A small network was shown many inputs. Here are its activations along a few directions, one row for each input.
In each table, some parts of the input vary, and every possible input appears once, in random order.
A made-up example of a description, with smaller parts first: one of 6 places along a line, together with either a single point or one of 9 places around a ring or (one of 3 separate values, together with one of 5 places around a ring).
Shared parts are said once, and a part with two or three values counts as separate values.
In the rows, zero is written as 128.

Other details of the inputs vary at random and push rows far along two fixed directions, the same in every table; ignore that.

A family of inputs:
r1: [194 130 100 131 126 135 112 117 101  91 126  28  79  55]
r2: [136 136 165 106 139 118 121 121 148 126  90 175 134 150]
r3: [ 96 115 133 129 129 129 125 135 113 138 138 138 143 131]
r4: [ 94 116 141 129 122 126 137 131 113 134 146 139 140 132]
r5: [ 73 105 150 127 119 122 146 130 140 149 140 179 155 161]
r6: [180 164 149  90 138 106  94 111 164 105  48 137 109 117]
r7: [108  93 108 152 106 139 138 130 112 137 169  90 121 102]
r8: [102  99 121 153 126 134 149 126  94 127 168  89 122 101]
r9: [171 158 166  89 144 112  83 130 171 108  66 183 122 157]
r10: [103  98 117 151 117 138 154 113 100 136 163  93 120  99]
r11: [109 135 170 100 152 114 105 137 160 135  88 216 156 183]
r12: [135 174 129 127 145 124 138 126 157 118 103 173 148 178]
r13: [107 101 124 126 113 134 129 134 133 140 145 139 140 138]
r14: [113 100 134 139 124 139 127 136 124 143 148 144 136 138]
r15: [ 82 138 129 118 137 138 152 156 146 166 152 187 148 163]
r16: [197 156 142  87 132 121  89 108 162 103  63 140 105 124]
r17: [195 204 126 115 149 111 119 117 162  91  64 139 119 146]
r18: [ 88  99 142 130 120 137 126 133 142 155 146 188 152 169]
r19: [ 83 139 118 155 133 135 161 142 134 143 155 178 169 191]
r20: [ 76  97 126 142 122 129 139 136 110 154 162 124 151 129]
r21: [179 151 161  82 140 120  90 125 169 114  61 184 127 158]
r22: [182 165  92 127 130 130 137 131 106 115 122  36  63  62]
r23: [199 177  78 158 134 125 144 113 107  88 119  32  92  76]
r24: [185 163 149  92 144 114  93 103 158 107  50 141 107 117]
r25: [ 86  90 121 135 110 136 136 141 115 152 175 127 150 139]
r26: [108 101 112 148 111 141 129 138  97 133 175  91 124 104]
r27: [ 97 103 122 146 113 128 150 124 100 138 169  84 129 100]
r28: [106 139 103 163 135 125 160 138 122 138 161 142 151 161]
r29: [ 88  94 120 135 113 141 132 145 106 143 174 133 148 138]
r30: [108  99 113 148 109 136 133 134 106 140 175  85 126 105]
r31: [188 133 107 137 135 133 119 106  99 101 107  32  82  46]
Each input here is: either one of 2 separate values or one of 5 places along a line or (one of 4 places along a line, together with one of 6 places around a ring).
Question: A walk changes only the place on the line of 5. It starts at r28 and steps to r23. List the rest of the walk in order.
Answer: r17, r19, r12

A family of inputs:
r32: [136 137 160  94 138 123 102 133 181 134  84 223 153 191]
r33: [142 132 135 124 131 121 114 117 121 110 109 120 131 122]
r34: [135 144 133 112 136 125 119 135 124 125 115 122 119 117]
r35: [110  97 114 159 120 131 139 122  98 129 158  90 130 108]
r36: [ 25 119 111 172 131 139 178 155 133 174 193 211 195 217]
r37: [160 142 124 114 122 121 111 131 133 118 114 104 109 113]
r38: [162 131 127 126 128 127 106 128 134 114 117 114 116 120]
r39: [ 91 104 116 147 125 135 147 143 102 151 169 108 127 114]
r40: [122 161 124 139 146 123 159 138 140 128 127 169 152 181]
r41: [110  93 110 155 120 139 146 115 103 134 154  95 130 106]
r42: [105 104 109 143 110 142 144 135 108 142 173 106 124 117]
r43: [148 136 135 118 130 122 127 112 136 120 104 111 115 105]
r44: [121 153 170  87 143 117 113 135 171 141  81 225 140 182]
r45: [150 143 126 110 123 125 111 134 128 116 119 111 119 118]
r46: [148 130 134 128 128 125 121 109 128 112 106 122 118 119]
r47: [150 141 138 122 131 113 119 118 131 113 105 104 113 104]
r48: [141 142 139 117 132 117 119 121 126 111 110 111 122 109]
r49: [145 139 139 121 129 122 126 113 133 115 108 115 112 108]
r50: [159 137 120 111 122 129 119 124 138 124 112 111 110 111]
r51: [106  98 112 150 120 143 130 140 103 132 175 107 140 123]
r52: [159 131 127 124 126 134 113 123 137 114 117 125 114 122]
r53: [ 92 100 112 144 125 143 153 135 108 156 166 112 127 111]
Question: What do these inputs look like to the network?
Answer: either one of 2 separate values or (one of 4 places along a line, together with one of 5 places around a ring)
Question: A walk changes only the place on the line of 4. It starts at r51 and steps to r38. List the rest of the walk in order.
Answer: r52, r32

A family of inputs:
r54: [220 120 129  91 101 129  64 120 130  97  99  54  55  47]
r55: [111 117 205  75 129 115  86 123 166 149  64 207 133 152]
r56: [100 113  73 197 132 148 198 120  77 148 194  52 112  81]
r57: [205 186 103 132 138 110 138 114 111  79  96  36  86  78]
r58: [134 166 148 121 148 102 121 138 161 117  89 192 163 198]
r59: [ 23  95 111 188 132 143 169 157  91 158 217 164 192 185]
r60: [201 133 167  80 116 107  77  95 134  89  65  84  69  62]
r61: [131 106  52 190 118 169 173 141  85 144 217  50 109  98]
r62: [199 122 142  87 119 120  86  93 109  94  73  50  75  40]
r63: [120 180 147 109 151 110 140 124 180 131  70 217 144 188]
r64: [201 187 102 132 128 118 140  99 121  86 101  42  92  73]
r65: [ 39 101 106 175 123 146 193 137 110 156 193 163 170 175]
r66: [ 28 119 115 170 139 135 180 156  97 165 198 159 168 162]
r67: [ 43  92  91 170 117 149 170 184 110 178 231 161 178 198]
r68: [119 113  66 197 119 148 170 114  86 114 180  41 120  89]
r69: [139 156 108 123 130 140 130 144 164 131 123 176 136 180]
r70: [134 132  58 172 120 159 148 155  76 124 209  34 108  88]
r71: [123 100 186  76 128 112  69 118 158 133  69 209 154 164]
r72: [119 115  54 178 102 159 164 144  91 142 222  41 121  96]
r73: [204 109 144 103 124 123  73  97 122  84  82  46  82  40]
r74: [197 207 120 112 141 104 128 103 152  98  66  89  95  93]
r75: [115 114 201  65 142 110  87 124 175 142  67 209 137 146]
r76: [121 174 141 122 148 118 137 137 132 115 113 170 147 167]
r77: [141  98 153  74 112 133  71 143 150 143 101 175 128 141]
r78: [125 113 209  59 137 112  83 122 175 128  64 223 146 163]
r79: [132  52 101 135  97 160 112 142  89 136 192  39  96  47]
r80: [ 51  98 112 181 132 148 197 136 104 165 197 167 169 176]
r81: [121 185 157 103 155  94 136 142 170 133  75 209 152 192]
r82: [111 115 189  65 135 107  85 120 160 149  63 205 137 147]
r83: [ 46 100 108 180 117 138 171 138 114 159 200 155 188 177]
r84: [139 148 130 146 148 126 139 119 149 125 108 175 150 175]
r85: [204 127 168  87 118 105  58  96 145  86  58 100  83  78]
Question: The inputs of r60 and r54 match in every part but one. If r65 is changed in the same way as r60 into r54, which row does it become?
Answer: r69
Question: What do these inputs look like to the network?
Answer: one of 4 places along a line, together with either one of 3 separate values or one of 5 places along a line
Question: Change only the choice among 3 separate values in r85. List by row number the other rows that result.
Answer: r71, r73
Question: Change only the choice among 3 separate values in r62. List by row number the other rows that result.
Answer: r60, r78
Question: Change only the place on the line of 5 in r84. List by row number the other rows that result.
Answer: r58, r59, r68, r83

A family of inputs:
r86: [142 147 160  98 129 101 104 108 141 107  64 153 143 145]
r87: [133 155 146 123 132 109 137 127 136 114 108 169 150 178]
r88: [130  98 100 145  96 150 124 127 117 121 178  91 120 102]
r89: [140 164 125  93 147 132 131 138 161 143  94 180 131 160]
r90: [157 173 173  85 151  93  95 115 162 101  47 155 135 129]
r91: [162 130 163  97 132 133  90 113 150 103  84 167 117 134]
r92: [120 139 103 136 142 137 131 153 114 130 155 107 138 124]
r93: [ 62  82 119 188 130 135 175 132 116 159 193 163 175 183]
r94: [ 97 135 127 154 138 123 163 142 112 127 163 117 146 137]
r95: [ 44  78 161 129 136 135 136 161 114 166 180 187 170 168]
r96: [170 166 126 109 138 137  97 121 158 106  89 169 134 155]
r97: [189 182 132  87 142 112  89 130 153 103  63 165 130 164]
r98: [132 122 158 124 139 110 109 106 160 122  71 170 151 157]
r99: [104 101 103 161 134 144 136 142 128 152 158 160 163 167]
r100: [161  94 128 138 130 133 112 119 118 116 120  98 105  99]
r101: [202 151 139  85 137 126 114 110 130 113  75  84  70  62]
r102: [120 165 171  95 141  96 105 114 165 132  57 190 133 148]
r103: [163 110  85 139  94 134 124 131  90 107 167  27  95  70]
r104: [108 112 138 132 126 132 124 136 106 146 144 116 102 102]
r105: [115 139  99 174 125 126 169 126  92 128 167  65  99  88]
r106: [ 69 128 111 144 133 138 143 159 124 167 165 172 146 165]
r107: [ 53  96 124 176 122 147 172 126 114 145 199 169 173 179]
r108: [157 135 106 129 125 127 149  92 102 118 110  28  86  34]
r109: [148 142  87 152 129 135 183 112  98 118 152  38  86  66]
r110: [138 139 138 102 125 123 104 150 150 128 130 130 132 134]
r111: [172 152 112 119 111 125 106 133 130 120 122  63  75  76]
r112: [143 124 164  90 129 117  96 130 134 117  92 170 130 156]
r113: [ 78  96 121 124 103 150 156 155 135 178 175 149 142 143]
r114: [167  98  91 153 107 137 119 125 120 120 157  56 104  86]
r115: [ 67  86 131 158 116 141 143 108 110 135 160 135 160 130]
Question: The inputs of r103 and r110 match in every part but one. If r86 is changed in the same way as r103 into r110, which row does it become?
Answer: r90
Question: What do these inputs look like to the network?
Answer: one of 5 places around a ring, together with one of 6 places along a line
Question: Change only the place on the ring of 5 in r91. List by row number the other rows that result.
Answer: r88, r96, r107, r115
Question: Change only the place on the line of 6 in r101. List by row number the other rows that result.
Answer: r91, r95, r100, r104, r112
Question: Change only the place on the ring of 5 in r89. List by row number the other rows that result.
Answer: r101, r108, r109, r113
